A small network was shown many inputs. Here are its activations along a few directions, one row for each input.
Each table varies a few parts of the input and shows all the possible inputs, shuffled.
A made-up example of a description, with smaller parts first: one of 5 places around a ring, together with either a single point or one of 11 places along a line or (one of 3 separate values, together with one of 6 places along a line).
Shared parts are said once, and a part with two or three values counts as separate values.
(in the rows, 128 means zero)

Other details of the inputs shift rows strongly along two fixed directions, in all tables alike. That doesn't count.

Rows:
r1: [101 129 130 165 142 148 107 106 119 159  88 107 139 124]
r2: [122 108 128 123 131 139 141 105 136 164  95 111 131 119]
r3: [133 154 128 129  99 108 132 141  99  66 145 143 105 133]
r4: [129 161 114 137  99 108 124 138 101  69 151 147 100 138]
r5: [170 128 140  90 124 112 141 157 138  94 174 155 115 143]
r6: [ 50  93  22 133  29  29 188  78 218 160  71  78 164  99]
r7: [135 104 139 117 159 147 127 129 158 174 121 122 152 120]
r8: [ 99  86 128 150 160 167 124  78 149 231  52  81 157 117]
r9: [127 166 200 190 227 242  48 124  34 137 120 133 113 134]
r10: [127 170 195 195 227 247  44 129  38 143 120 138 114 132]
r11: [167 128 140  87 123 112 141 161 137  97 178 151 116 143]
r12: [170 127 138  85 125 111 143 164 131  98 177 152 120 136]
r13: [128 157 119 133 102 106 127 133  97  65 149 141  99 140]
r14: [134 157 122 135 100 103 128 140 100  71 144 148 100 140]
r15: [115  86 103 101 115 102 158 122 196 182 113 106 165 112]
r16: [ 55  97 119 198 169 176 102  74 150 251  27  71 182  93]
r17: [131  94  96  83  83  71 174 131 195 138 131 124 152 120]
r18: [123 161 116 134 101 113 130 134  98  63 153 144 102 130]
r19: [170 127 143  88 121 111 140 155 136  95 172 155 118 146]
r20: [172 127 138  88 125 108 142 162 132 101 179 151 118 142]
Each input here is: one of 2 separate values, together with either a single point or one of 4 places along a line or one of 5 places around a ring.
The inputs of r8 and r2 match in every part but the choice among 2 separate values. If r14 is changed in the same way as r8 into r2, which row does it become?
Answer: r16
Which other rows does r13 become when the choice among 2 separate values takes its other values? List them by row number.
Answer: r9

Rows:
r21: [104  99 130 121 131 154 150 105 146 185  67 113 152  88]
r22: [172 168 190 150 192 203  65 129  42 110 141 151  85 174]
r23: [114 103 119 148 132 132 125  96 155 188  70  96 142 137]
r24: [105  92 130 128 150 141 122 118 187 185 109 108 182 115]
r25: [140 210 180 185 212 239  39 153  21  70 189 173  80 145]
r26: [ 99 103 110 148 126 133 125  80 132 186  74  93 139 132]
r27: [168 133  86  58  68  37 176 176 164  52 205 161 103 148]
r28: [ 56 130 111 177 124 130 113 115 135 164  83  87 164  98]
r29: [ 78 129 102 194 133 115 102 117 148 170  83 112 176 102]
r30: [144 126 113  85  74  87 176 136 131  63 143 136 105 114]
r31: [139 132 101  96  67  71 169 122 118  63 151 135  92 141]
r32: [157 139 100  67  67  44 166 160 174  43 203 164 114 142]
r33: [189 158 216 127 219 218  74 179  57 111 193 170 115 150]
r34: [144 137 110  91  76  79 179 130 114  51 156 139  94 126]
r35: [125  91 118 126 150 133 133 128 168 215 115 102 165 110]
r36: [114  98 132 148 129 131 133 104 157 195  68 107 139 129]
What is each input in this table made of?
Answer: either one of 3 separate values or one of 5 places around a ring or one of 8 places along a line

Rows:
r37: [111  82 142 117 151 153 140 105 176 190  94  96 170 109]
r38: [139 114 118 100 122 132 148 132 135 143 137 129 125 122]
r39: [127 163 180 161 179 201  70 122  68 113 129 135 110 142]
r40: [ 86 110 111 167 115 121 125 103 143 184  75  91 157 116]
r41: [ 83 105 112 154 134 138 121  72 153 183  62  88 154 122]
r42: [134 139  80  97  60  57 173 132 120  49 163 131  90 137]
r43: [122  96 124 126 133 128 140 122 164 199  83 105 154 120]
r44: [160 190 177 144 169 186  85 161  25  53 190 156  70 149]
r45: [ 71 114 114 157 132 148 119 100 162 179  70 104 162 103]
r46: [112 117  99 127  81  72 161 138 159 114 115 130 152  97]
r47: [107  80 126 109 148 146 146 110 162 207 103  94 169  98]
r48: [137 130 112 135 129  95 107 154 158 138 151 130 148 141]
r49: [119  86 140 115 145 126 143 125 166 196  94  98 168 110]
r50: [134 146 105  96  65  69 166 147 146  33 161 160 122 111]
r51: [181 189 172 130 192 178  69 181  58  70 233 180  96 165]
r52: [148 150 180 168 183 184  79 129  53 127 121 136 109 154]
r53: [137 138  83  94  66  43 153 158 184  47 200 161 120 154]
r54: [161 149 180 159 187 185  82 132  61 137 123 142 107 157]
r55: [105  89 102 134 137 134 140  88 163 214  82  94 146 111]
r56: [ 70 113  99 158 131 141 133 106 153 191  84  92 158  91]
r57: [146 134  80  88  61  62 175 132 128  61 163 140  91 139]
r58: [135 157 175 155 198 203  90 143  67 119 145 145 127 104]
r59: [143 117 135 106 123 138 141 127 149 128 126 134 127 134]
r60: [146 138  98  89  61  63 164 124 141  51 152 149  95 150]
r61: [135 158 180 170 180 191  75 156  65 128 127 149 117 132]
r62: [157 129 101  80  57  60 173 129 159  61 156 153  95 149]
r63: [150 120 129 120 115 103 140 129 136 139 118 133 117 141]
The inputs of r59 and r43 match in every part but one. If r60 is changed in the same way as r59 into r43, which row does it become?
Answer: r54
What is each input in this table made of?
Answer: one of 3 separate values, together with either a single point or one of 8 places along a line
Which other rows does r39 become when the choice among 3 separate values takes its other values? List them by row number.
Answer: r40, r44
List by row number the other rows that have the choice among 3 separate values in common with r42.
Answer: r38, r44, r47, r51, r55, r56, r57, r58

Rows:
r64: [188 184 208 123 169 179  91 179  31  31 189 185  77 147]
r65: [ 89 130 127 167 154 159 102 115 136 160 105 114 156 110]
r66: [117 131  77  92  32  34 186 142 172  55 147 142 126 115]
r67: [107 121 131 173 154 155 104 101 115 189  74 103 139 128]
r68: [166  88 134  75 135 109 150 150 188 169 150 131 147 140]
r69: [174  89  92  28  61  39 206 158 207 102 187 145 134 134]
r70: [172 202 187 147 173 180  72 185  15  30 205 182  75 151]
r71: [ 96 128 121 180 156 151  94 102 119 185  89 100 144 130]
r72: [ 92 120 112 150 142 152 119  94 143 165 101 102 143 116]
r73: [116 112 143 154 150 153 113 103 129 176  77 107 142 130]
r74: [ 97 122 133 168 152 159 111 115 117 180  84 107 149 103]
r75: [101 115 135 166 159 162  98  95 138 189  73 105 151 128]
r76: [ 90 120 107 157 143 149 119  97 127 178  94  93 142 113]
r77: [188 188 186 123 162 179  97 166  14  32 193 179  54 156]
r78: [ 98 128 126 172 155 155  93  99 135 171  96 109 145 133]
r79: [131 116  81  73  32  39 202 126 160  63 141 133 108 124]
r80: [123 124  72  79  33  41 192 124 167  58 147 136 111 125]
r81: [159  85 132  77 142 110 155 152 191 171 150 130 163 119]
What is each input in this table made of?
Answer: one of 3 separate values, together with either a single point or one of 5 places around a ring
The inputs of r75 and r66 match in every part but the choice among 3 separate values. If r71 is changed in the same way as r75 into r66, which row does it become?
Answer: r70
Which other rows does r67 become when the choice among 3 separate values takes its other values? List them by row number.
Answer: r74, r77
A walk changes only the place on the ring of 5. It starts at r80 and steps to r72. List the rest of the walk in order.
Answer: r76, r77, r79
